A small network was trained on made-up records. Each row is its average activation on records with the value named, seen along a few directions.
Values that are neighbours, or in one group, have similar rows; names and order tell nothing.
Strong random noise was added to every row along 7 fixed directions; ignore it. To show where, here is one row again and again, with new noise each time:
[-355 -214   61  314  -31   90  382 -191   -1 -106  109 -184   56   58
 -234   22  -46  -64  148 -146 -321 -289 -252]
[-268   88  133   96  114   99 -149 -146   -5   92  -71  158  133  118
   23  -65  284   -8 -278 -289   -1   67 -151]
[ 308  -27   63  380 -147 -188  -37 -125   70 -230 -101  -18  233  145
 -309  -58   -8 -250  405 -161  -23 -173  190]
[-500   94  -56 -226  472  160 -106 -216    2  -95   11  -36   35  251
 -103  -40 -250  306 -141 -346  -60  198 -313]
[ 122   39   62 -348 -218  189   17  -66 -350 -230  -62 -292  304 -120
  428 -295 -225  -56 -251   43  -86 -221  -28]
[  46   68  -71  -90   82  163  262 -160  265 -132  303 -141 -294   22
 -105  -11 -147  136  153  310 -326  116 -245]
[-203   13   58  136   14  103  107 -102   69   28   93   21  -28   13
  -77  -35  127  -24  -56   32 -139  -28 -191]
[-151   94   21 -392 -120  194 -180   83 -326   78   -3 -142  129 -176
  383 -346  -30   23 -498  170   58 -131 -148]
[-200  382   64  -75  402  194 -143 -190  286   33   23  397  -88  146
   52   96  226  175 -209   -4   40  572 -197]


Field L:
l24: [  65   72 -154  -45  185 -135 -385 -100   91  -49 -104   63  -82  424
 -227 -109 -141  269   68 -314  228  183   22]
l14: [  93  239  112  231 -271  198   27  145   38   96  -58  398  120 -420
  240   27  397 -326 -197  607  262  179   62]
l25: [ -91  101  -78  183   18    5  451  -23  221  -17  227  -74 -253   -9
 -199  201 -195   76  195  319 -122   45 -268]
l1: [ 134  -34   -1 -160 -201 -188 -226   51 -161  166 -185   -8  138 -246
  106 -166    9 -112  -63 -107   78 -270  145]
l18: [ -86   64  171  287  141  162  381 -192  314   77    2  124  -78   43
  -42  339  266 -129 -110 -189 -208  120  -64]
l23: [-323 -312   34  363  -14  -86  141  173   -8  290   41   94 -149 -154
 -251  258  298 -146   96  -18 -141 -139  -52]
l15: [ 370   33  -22  -53 -233 -103 -189  -49  -28  198  -32 -119  -96  176
  210 -161  310  -69 -265 -181   69 -183   12]
l4: [  33  141  -38 -315  271  -17   67   68  247   29  176 -169 -277 -135
  -63   94 -147  250   -3  239   -9  238  -19]
l6: [  -9  103  115  128   28   79   41  125  132  139  149  150 -229  -35
  -48  168  202 -119  -69  297   -2  208  116]
l19: [  77  128 -216   57  121 -267  205  275  -95 -196  -73   13  -15  -22
 -260  175 -599  -67  552  622  468   39  223]
l8: [-216 -128 -125 -158   90   86   22  160   19  184  217   53 -271 -108
  -18  -22  -47  190   55  101 -139   77 -151]
l5: [ 502   22 -203 -545  105  -67   59   89   63 -102  151 -338 -338 -204
   16  -30 -424  252  181  274 -105   64   81]
l20: [  43  -94 -147 -239  310   15 -335 -177  -50 -366  -91 -130   68  457
 -202  -18 -524  272  202 -578   21   26  120]
l13: [  -8  -19  -13 -196   16  210  314   91   -1   43  197   16 -253   23
  231   31   35    6 -169  226 -175   18    7]
l16: [-217 -201   28  157 -141  -14  123    4   12   71   65 -267  -11  -95
 -156 -129   56   -2   97  -91 -206 -245 -170]
l9: [-256   74  -39  -22  341 -251 -268  260  -26 -161 -184  206  152   54
 -379  252 -399   49  288  -33  315  296  160]
l2: [ 390  160  105   15  -62 -137 -157  -12  305  175    1   93 -103 -119
  -26   10  262  -37   -4  177  106  217   39]
l7: [-180 -100 -159   91    1 -210 -251  198  216  634  172  239 -574  -51
 -249  -72  442  178 -239  299  286  113 -195]
l11: [-178  -31   19 -166  139  -16 -594  176  -32  255  -50   41  116  108
  -25 -186  195   97 -348 -400  136   35  -10]
l22: [ 208   -9  -17  126 -267 -240  -93    3 -269 -163 -242   98  317   78
  154  -55   20  -82  233   12  313  -50  199]
l10: [ 192 -166   53  394 -114 -140  209 -242  336 -183  -11   47  -37   71
 -198  178  161  -17  452 -212 -254   95   40]
l17: [ 707  -52 -145  172  -86  -67  289 -175  268 -643  -74   24  147  150
  -68  321 -394 -125  949   95 -112  105  437]
l3: [ 305  -12   -2 -225 -115  162  134  -24 -101   -5  130   32  -72 -120
  407  106  115  -25 -171  176 -176   76  168]
l12: [-262 -121   25  161  -32  -13  653  -67 -138 -123  -17   17   78 -145
  280  282 -170  -74   40  108 -196 -169   19]
l21: [ -99  500  -94 -125  306  348  122  251  198  -99  118  464 -157 -233
  123  228 -165  121   68  818  200  639    5]
The values of L form a network in which each value has 4 neighbours.
How many steps from neighbour to neighbour lead from l17 to l6, at the fewest?
> 3
A value of L combines one of 5 hidden first parts with one of 5 second parts; all combinations occur once.
Changing only the second part turns l5 into l23. l19 has the same second part as l5; what does that change turn l19 into?
> l13
Changing only the second part turns l17 into l22. l20 has the same second part as l17; what does that change turn l20 into?
> l24
Changing only the second part turns l21 into l25. l11 has the same second part as l21; what does that change turn l11 into?
> l2
Changing only the second part turns l9 into l4. l6 has the same second part as l9; what does that change turn l6 into?
> l18

Field H:
h17: [  30  116  158 -291   39   33  144   24  -44   17  -88  -48  199  -76
  211   53  -51  -18 -205   45   48   68   17]
h6: [ -61  165   84  261  -19  119 -120  137  166    7  -50  377  150  -28
  -65   40  149 -208   92  218  141  176  198]
h1: [ 282   31   85  322 -449   10  282  -30  151  -40   61  -79   15 -182
   54  -91  186 -246  111  303  -96 -111  -78]
h24: [-389  129  115 -116  185  386  -81  -91  -65   37   -8   90   74   51
  331  -10  321   10 -645 -154   17   50 -192]
h16: [ 203  -30 -175  251  -89 -147  182  -95   92 -340  -57   -1   21  155
 -215   70 -288  -43  636  196   42  -22  121]
h5: [ 139 -189  265   12 -285  -82 -194   30 -268   61 -206 -338  386  -71
  187 -355  279 -256 -432 -618 -123 -525   28]
h15: [ 206  -88  -40  183 -140 -109  -14  -22  196  115   97  181 -108 -191
  -27  142  327  -54  147  116 -141   58   23]
h2: [ -13 -216  -58 -170  -17 -227 -258 -101 -269  -59 -176 -312  223  -41
  -15 -174 -242   83  -25 -500  108 -297  -38]
h11: [  68 -134   34  -59 -217  -22 -247  143 -335  337  100 -152   10  102
   95 -252  301 -165 -505 -140   75 -378   62]
h14: [-589  103  105  198  186  209  378 -114   27    5   38  117  -37 -114
  -96  159  -18  -70 -197  127  -90  169 -301]
h22: [-128 -221  -55   52 -288  -57  152   68 -229   41   23 -406  108 -270
 -154 -249 -271 -100  131    7 -115 -518 -180]
h4: [ 106  103 -176 -336  226 -365 -483  133   46  206 -180  -49 -168  120
 -125 -141 -299  243   27  -37  233   51  102]
h23: [-315 -123   60  -57 -189    3 -171  404 -298  369   95  -78   50 -349
   36 -279  293 -160 -414   44    4 -418    2]
h12: [  57 -113 -193 -372    9 -144 -118  173 -136   -8    2 -195 -112  -80
 -126  -40 -477  177  230   57   55  -96  156]
h21: [ -58 -245   77 -275  -49  127 -179   74 -300   12   27 -322  -19  169
  183 -121   23   55 -352 -485 -165 -335    9]
h10: [ 258 -322   28  390  -20 -176 -218 -195  141 -204   34 -148   30  368
 -465  -88  114  -73  465 -658 -238 -186  131]
h18: [ 133  132  252   -5  154  140   25  -60  157  115  -28  229    8   50
  224  276  270  -30  -92 -155 -133  367  120]
h8: [ 115  169  -46  106   79 -230  -29 -167 -101 -428 -385  201  473  143
  -54   65 -399   35  368 -146  400  115  212]
h7: [-123  -58  -47  354  -54   -5   59 -106  154 -140  118   62  -25  207
 -338   56    2  -49  267  -53  -84  -27 -126]
h20: [-337  402  124  -49  552   97  110 -152  115   -2 -112  326   56  219
   65  323  164  148 -287  -79  188  630  -85]
h13: [ 167 -103   69  226  -96   32  157 -244  141  168   84   96 -256  243
  128   42  415  -70 -167 -131 -171  -63  -72]
h3: [  77   98 -186 -428  401  125 -212 -232   10 -385  -90   48   66  314
  120   44 -353  429  188 -385   -9  394   27]
h25: [-726  -65  -52  248  115   59  184  161 -218 -127 -188   64  408 -311
 -127  156 -307  -48  281   75  132  -20   -8]
h9: [  29  130  -80  -24   98 -155 -170   36    8  195 -116  151 -103   55
    4  -12  -57   95 -111  148  403  124   84]
h19: [-163 -238  -69   18 -178    7   96  258 -388   93  -23   42   40 -141
   78   49 -119  -51   12  270  158 -239   54]
The values of H form a network in which each value has 4 neighbours.
List every value one step from h10, in the order listed.
> h6, h7, h3, h25
List every value one step from h4, in the order listed.
> h17, h2, h12, h9
List every value one step from h14, in the order listed.
> h1, h24, h5, h20
A value of H combines one of 5 hidden first parts with one of 5 second parts; all combinations occur once.
Changing only the second part turns h21 into h3. h11 has the same second part as h21; what does that change turn h11 into?
> h16
Changing only the second part turns h5 into h17. h14 has the same second part as h5; what does that change turn h14 into?
> h20
Changing only the second part turns h12 into h15. h9 has the same second part as h12; what does that change turn h9 into?
> h8
